These are the activations of a small neural network, seen along a few directions. Each row is one input.
Each table varies a few parts of the input and shows all the possible inputs, shuffled.
Descriptions start from the smaller parts, as in this example, which fits no table here: one of 6 places along a line, together with either a single point or one of 11 places along a line or (one of 3 separate values, together with one of 8 places around a ring).
Shared parts are said once, and a part with two or three values counts as separate values.
In the rows, zero is written as 128.

Other details of the inputs shift rows strongly along two fixed directions, in all tables alike. That doesn't count.

Rows:
row 1: [158 169  76  98 139 182 143 212 141 179 188  82 151 133 109 162]
row 2: [105 110 150 111 139  67 115  58  67  89  89 133 135 139 170 121]
row 3: [149  93 160 181 118 162 129  95 182 110  96 175 128 146  66 113]
row 4: [ 91 192  71  94 113 146 152 183 125 162 162 104 138 135 173 138]
row 5: [111 113 142 132 125  78 117  99  93 113 105 123 121 108 152 125]
row 6: [125 102 157 122 137  82 124  83  49 109 105  91 123 122 167 126]
row 7: [135 142 130 153 116 152 133 125 160 122 114 139 124 152 112 123]
row 8: [195  58 122 161 137 170 113 113 220 141 125 183 172 158  30 121]
row 9: [123  97 147 111 135  73 115  64  77  95  90 133 140 141 173 110]
row 10: [100 130 139 124 122  90 129  98  90 120 106 135 106 124 164 106]
row 11: [105 154 109 118 128 138 138 160 149 144 151 136 118 124 134 125]
row 12: [ 91 172  96  93 124  95 138 152  76 133 138  81 130 108 189 144]
row 13: [178  52 190 209 127 157 117  70 213 103  88 201 114 145  33  97]
row 14: [101 232  58  68 129 162 155 242 147 177 196  89 147 103 144 165]
row 15: [ 97 140 116 112 112  96 139 106  75 124 119 113 111 129 193 113]
row 16: [114 110 134 127 128  83 129 102  84 115 103 111 117 113 161 120]
row 17: [167  63 123 191 130 172 123 122 233 154 115 188 135 147  17 107]
row 18: [112 142 128 109 127 112 125 151 113 125 150 117 120 104 147 137]
row 19: [195  15 193 192 150 137  94  78 184 111 107 176 123 115   7 121]
row 20: [100 158 126  96 142  95 131 127  43 122 134  73 121 120 183 150]
row 21: [108 137 165 140 119 105 128  81  87  94  94 134 100 141 169 108]
row 22: [133  81 142 134 118  87 120  83  89 109  93 115 127 112 170 111]
row 23: [ 89 165 126  81 128  84 126 145  67 113 142  93 108  90 207 137]
row 24: [127 126 138 109 144 117 109 124 140 114 141 152 139 130 120 133]
row 25: [123  89 144 134 122  78 122  87  82 115 103 113 121 117 165 109]
row 26: [130 169  95 105 143 148 133 180 122 153 159  83 146 125 119 167]
row 27: [177  51 190 206 121 164 110  77 216  98  89 207 116 138  29 107]
row 28: [131 157 114 128 110 159 143 139 126 123 129 123 126 148 159 127]
row 29: [123  77 151 138 118  74 118  67  80  99  83 118 123 110 167 112]
row 30: [120 205  59  83 135 163 150 246 153 182 193  95 141 117 128 144]
row 31: [122 191  96 121 115 175 155 172 141 144 156 113 129 154 143 128]
row 32: [ 83 131 155 114 116  80 123  91  75  99 110 136  99 109 192 125]
row 33: [107 148 142 105 146  83 125 117  43 114 124  86 116 116 175 144]
row 34: [175  70 159 197 112 171 124  89 204 118  94 178 137 157  49 103]
row 35: [121  95 187 125 145  67 108  64  55  92  99 106 104 107 158 124]
row 36: [116 110 171 154 118 103 127  61  90  85  78 135 100 146 161 103]
row 37: [194  57 107 177 126 179 128 147 222 163 137 161 152 131  29 124]
row 38: [124 132 147 135 113 121 135  84  81 102 101 122 107 145 183 102]
row 39: [130 172  58 109 117 185 153 209 171 182 181 122 142 144 125 132]
row 40: [114 205  67  80 136 164 145 240 161 176 204  94 137 112 129 149]
row 41: [ 91 189 140 103 119 119 143 133  87 106 140 111  97 129 190 130]
row 42: [188  71 152 166 147 171 101 144 208 137 141 161 143 116  12 142]
row 43: [117 102 157 116 143  66 108  60  81  91  86 149 132 135 158 113]
row 44: [163  96 140 131 133 127 119 115 113 129 122 107 140 124 126 135]
row 45: [127  89 181 135 139  68 100  61  57  94  82 111 115 112 146 128]
row 46: [166  75 138 183 128 171 116 127 244 151 124 198 136 131  19 114]
row 47: [101 223  31  90 119 202 159 246 190 195 197 113 153 144 112 160]
row 48: [178  73 139 159 152 162 105 117 237 133 127 198 161 144  12 126]
row 49: [128  99 155 125 133  82 114  82  57 106  99  94 128 120 164 132]
row 50: [127 157 125 105 146 137 121 160 124 139 156  96 135 111 118 159]
row 51: [ 83 134 152 109 121  81 128  98  69 101 118 130  93 111 196 120]
row 52: [102 209  60  95 121 186 153 224 168 180 181 124 148 133 119 150]
row 53: [114 206 100 112 119 197 153 201 174 148 171 126 137 144 119 144]
row 54: [129 176  60 111 112 186 150 203 175 180 177 126 149 143 124 140]
Each input here is: one of 6 places along a line, together with either a single point or (one of 2 separate values, together with one of 4 places along a line).
Q: Changing only the place on the line of 6 turns row 24 into row 8. The same change can be made to row 32. Which row results?
A: row 54
Q: Changing only the place on the line of 6 turns row 7 into row 53. The same change can be made to row 26. Which row results?
A: row 50
Q: Which other rows does row 32 become when the place on the line of 4 takes its other values? List them by row number.
A: row 23, row 27, row 42
Q: Which other rows does row 4 become when the place on the line of 4 takes its other values? List them by row number.
A: row 29, row 34, row 49
Q: Which other rows agree with row 45 in the place on the line of 6? List them by row number.
A: row 3, row 5, row 10, row 21, row 30, row 33, row 43, row 52
Q: Which other rows does row 11 become when the choice among 2 separate values takes its other values? List them by row number.
A: row 46

Rows:
row 55: [106 196  93 103 126 152 157 181 116 145 157  95 120 137 153 136]
row 56: [ 93 195 119  77 131 127 126 184 123 128 176 119 117 106 159 155]
row 57: [ 86 133 173 128 129  77 113  88  64  94 102 124 106 107 186 119]
row 58: [116 109 127 126 120 106 139  96  97 118 104 146 114 123 152 109]
row 59: [118 171 119 133 125 130 146 124  88 120 117 111 113 136 169 141]
row 60: [137 115 178 152 124 126 123  88 122  94  90 132 117 135 122 115]
row 61: [162 109  73 136 123 172 137 169 230 168 153 171 169 141  61 125]
row 62: [138 109 176 136 132 141 121  99 129  88 105 142 108 131 114 123]
row 63: [ 88 191  87  94 126 129 151 190 129 147 160 107 127 107 149 138]
row 64: [151 138  93 132 108 178 136 147 166 157 135 131 161 175 109 121]
row 65: [158  69 152 181 125 140 122  81 171 135 105 162 127 150  88 106]
row 66: [158  54 141 112 142  53 113 103  41 135 114  39 138  82 169 138]
row 67: [111 176  61  85 116 142 149 174 119 163 153 119 144 145 173 130]
row 68: [171  78 136 187 115 172 125 105 189 132 103 158 143 155  63 107]
row 69: [146  83 158 165 130 126 109 106 185 116 115 177 121 108  59 124]
row 70: [125  83 143 151 118 105 110  82 145 128 111 158 128 119 110 109]
row 71: [102 197 107  94 133 159 145 179 118 140 163 105 118 130 153 147]
row 72: [165  44 160 128 190  62  87  89  95 121 114 102 160 103  64 170]
row 73: [116 118 119 122 117  93 133  73  68 112 100 122 121 145 203 102]
row 74: [ 97 134 181 106 125  79 106  89  62  82 117 129  93 116 185 128]
row 75: [160 134 128 143 133 194 126 171 206 137 164 156 132 139  54 143]
row 76: [110 180  93 123 126 154 142 199 154 157 157 113 136 124 118 130]
Q: What is each input in this table made of?
A: either one of 2 separate values or (one of 4 places along a line, together with one of 5 places along a line)
Q: Which of the alternatives is row 65?
A: one of 4 places along a line, together with one of 5 places along a line
